Each row below holds a small network's activations on one record, seen along a few directions.
Here are examples, each followed by its value of one field, N.
The largest differences between rows may come from other fields.
In the rows, zero is written as 500.
Strong random noise was added to every row along 4 fixed directions; ignore it. To show where, here is one row again and again, with new noise each time:
[413 589 663 688 540 617 564 662 442 666 521 471 777 585 563 570]
[467 499 655 633 373 498 588 454 298 579 309 415 661 553 785 228]
[601 620 529 498 605 526 481 620 731 513 699 496 395 499 212 819]
[509 581 494 507 583 512 648 634 544 488 631 517 675 466 445 592]
[394 443 527 555 505 476 482 420 448 542 457 578 490 438 541 438]
[416 485 517 546 572 506 446 485 559 553 562 595 445 443 390 615]

[779 505 513 423 401 251 660 305 467 253 477 452 390 434 515 332] => n3
[616 570 546 497 458 543 622 675 480 502 528 392 695 589 578 507] => n6
[644 605 523 482 558 440 521 482 648 400 618 425 381 518 318 615] => n1
[337 372 584 602 417 574 384 530 326 682 334 585 601 540 677 454] => n5
[571 424 851 749 347 519 193 446 424 762 353 510 387 668 482 678] => n2
[242 409 468 583 502 639 305 431 460 647 382 532 427 527 578 419] => n4
[442 385 336 393 529 427 687 568 377 403 552 652 784 353 602 421] => n2
[574 409 466 418 518 421 303 415 635 491 580 628 189 456 262 726] => n6
[422 557 385 479 651 505 497 416 590 400 607 520 454 434 392 506] => n8
[328 437 431 513 528 562 530 506 400 529 479 550 680 480 622 388] => n4
[458 501 432 462 530 509 541 475 539 461 467 476 415 445 521 412] => n7
[636 656 505 494 439 487 670 431 453 357 410 226 555 571 691 184] => n8
[475 540 537 545 504 561 486 512 539 540 438 416 416 530 525 462] => n7
[534 344 397 329 429 416 364 465 541 470 459 649 258 378 413 588] => n5
[486 649 653 663 427 622 600 554 383 597 327 216 677 694 767 251] => n1
[328 413 486 572 512 469 548 349 352 482 401 572 572 427 652 289] => n3

Which value of N does each new row have?
[469 368 348 358 627 411 360 516 650 460 719 809 353 335 163 870] => n5
[426 493 351 424 594 435 684 433 462 355 555 547 603 386 553 364] => n3
[472 417 535 520 493 501 207 341 592 582 479 576 164 532 332 646] => n4
[869 640 471 328 389 449 586 529 652 345 528 251 314 597 425 487] => n4
[631 479 767 603 317 559 256 590 482 719 350 465 364 667 485 690] => n5
[521 479 651 612 366 591 313 531 485 683 338 415 397 634 568 533] => n2
[581 578 434 425 575 461 654 601 591 406 618 512 569 448 415 573] => n7
[287 543 504 617 673 584 575 589 471 564 613 571 791 492 485 559] => n1
